Each row below holds a small network's activations on one input, seen along a few directions.
In each table, some parts of the input vary, and every possible input appears once, in random order.
A made-up example of a description, with smaller parts first: one of 5 places around a ring, together with either a single point or one of 9 places around a ring or (one of 3 separate values, together with one of 6 places along a line).
Shared parts are said once, and a part with two or three values counts as separate values.

Other details of the inputs shift rows strongly along two fixed directions, in all tables alike. That doesn't count.

Rows:
row 1: [-42 -36  -5  -2  -6 -25  30  40   9  23 -53  28 -63   6 -15]
row 2: [ 15 -38  -9  33   3  16  16  16 -27  60 -17  -4 -33  12 -42]
row 3: [ 19   4 -24   9  -6  15 -17 -19 -18   3  16 -21  38   6   3]
row 4: [ 28   5  -1  13  17  18  -4 -18 -33 -10  18 -27  28  10  -1]
row 5: [ 19   3   1  10   9  11  -7 -15 -33  -6  13 -30  34  16   8]
row 6: [ 36  12 -12  19   8  20  -9 -15 -17   3  19 -24  37   0  -9]
row 7: [-15  32   8 -10   8 -14   7  -3  24 -22  -6   8  -4 -12   4]
row 8: [ -2  12   8 -26   4 -11  -2  -9  33 -11   0  24  -3  -1   7]
row 9: [-12  28  20 -16   9  -9   4  -8  23 -18   0  14 -11   3   5]
row 10: [-13  22  17  -3   9 -13   2  -6  20 -27  -3  18  -7 -12   9]
row 11: [ -4 -41 -16  31 -16  10  19  15 -33  58 -17  -9 -29  26 -26]
row 12: [-15  13  19 -34  -9  -2  -5  14  25 -15  23   6 -15 -12  12]
row 13: [-23  29  10 -12  -1 -20   4  -1  21 -16 -10   4   4  -5  11]
row 14: [-16   6  18 -21 -12  -3  -9  14  23 -25  16   7 -12 -28  17]
row 15: [-17   8   1 -13  -5 -13 -14  -5  24 -21  -6  26   1  -6  17]
row 16: [ 36   2  -2  25   8  20 -15 -18 -20  -3  21 -15  33   0  -4]
row 17: [-21  12   8  -8 -11 -18  -3  -3  20 -26  -5  19   1   0  18]
row 18: [ 14   5   5  23  -1   8 -11 -20 -27  -2  18 -22  33   7   8]
row 19: [ 21   1 -12   3  -4  19 -19 -23 -18   9  22 -14  31  21   6]
row 20: [-22  21  -2 -15 -12 -18   3   0  24 -22  -8   9   4   0  12]
row 21: [ -1   4   3 -28  13 -13  -1  -2  26 -25  -9  21   1  -7  10]
row 22: [  1 -54 -27  23  -1  10  10  20 -36  48 -28  -4 -27  12 -24]
row 23: [ 33   2 -20  10   2  15  -9 -21 -13   5  20 -21  39  -1  -3]
row 24: [ 40   0  -5  11  18  22 -11 -13 -26  -7  17 -21  34   8  -5]
row 25: [-17  17   9 -29 -14  -3  -2  17  24 -19  13   1  -8 -28  11]
row 26: [ -4   6   6 -13   3 -14  -5  -8  31 -21  -3  27   1 -15  11]
row 27: [-34 -41   4 -14  -7 -13  24  58   8  26 -31  16 -77 -21 -16]
row 28: [ -5 -34  -3  32  -5   6  21  15 -34  61 -21 -13 -31  20 -27]
Each input here is: one of 4 separate values, together with either a single point or one of 6 places around a ring.
Q: The inputs of row 12 and row 14 match in every part but the choice among 4 separate values. If row 9 is changed in the same way as row 12 into row 14, which row does it become?
A: row 10
Q: Which other rows agree with row 5 in the choice among 4 separate values? List them by row number.
A: row 1, row 4, row 21, row 22, row 24, row 27
Q: A walk changes only the place on the ring of 6. It starts at row 19 and steps to row 8. List the rest of the walk in order.
A: row 2, row 9, row 28, row 11
Q: Which other rows agree with row 6 in the choice among 4 separate values? List them by row number.
A: row 3, row 7, row 13, row 20, row 23, row 25

Rows:
row 29: [-12 -57 -24  51  -8  10  33  28 -73  74 -39 -32 -37  39 -37]
row 30: [-25  45  29 -31  13 -29   6  -3  70 -43 -16  55 -24  -8   7]
row 31: [ 50   9   3   0  41  16  -7 -23 -14 -18  13 -14  35   0  -5]
row 32: [ 29   4 -24  -6  -7  20 -27 -30  -3   1  24  -5  44  20   8]
row 33: [ 15   4 -14  13 -12   1 -11 -28 -15  -7  17 -21  52   7  17]
row 34: [-40  25  38 -75 -25  -9  -7  44  63 -39  38  16 -46 -51  26]
row 35: [ 36   8   4  17  19  17 -11 -26 -20 -25  18  -9  33  15   3]
row 36: [  8 -88  -8  21 -27  43  14  69 -66  72  20 -46 -63 -23 -34]
row 37: [ 51  23   2   2  34  20  -6 -28  -2  -2  21 -14  35  -1 -14]
row 38: [ 20  10  -4   2 -11   8 -11 -33 -10   4  25 -19  44  23  13]
row 39: [-59 -29  14  16  -5 -33  38  40  23  60 -66  48 -97  -2 -33]
row 40: [  0  27 -13  17  -8   3  -4 -20 -27 -14  10 -36  46  19  12]
row 41: [ 19  -3   3 -14 -28  37 -23  19 -21 -16  70 -51  19 -45  16]
row 42: [-29  40  19 -20  11 -35   5   1  65 -54 -25  53 -16 -23  12]
row 43: [-45  33  37 -32  11 -40  -1  -2  48 -47 -23  46 -20  -4  30]
row 44: [ 47  19  -8  12  32  13  -6 -24  -7 -13  12 -16  42 -16  -9]
row 45: [ 28 -10 -23  -7   2  16 -28 -25 -16 -15  16  -6  44  21  17]
row 46: [-38  21  -8 -44  -6 -36 -12   2  68 -44 -27  56  -5 -17  25]
row 47: [ 13  19   1  29   1   6 -15 -30 -21  -9  17 -19  43   2  11]
row 48: [  4 -80 -26  47 -11   8  26  20 -60  79 -32 -16 -31  27 -32]
row 49: [-72 -20   1   3 -15 -35  49  50  17  54 -72  31 -93  16 -31]
Q: Describe the family of inputs behind these rows.
A: one of 3 separate values, together with either a single point or one of 6 places along a line
Q: Which other rows does row 45 become when the choice among 3 separate values takes its other values? List them by row number.
A: row 32, row 46
Q: Which other rows does row 33 become when the choice among 3 separate values takes its other values? List them by row number.
A: row 38, row 48
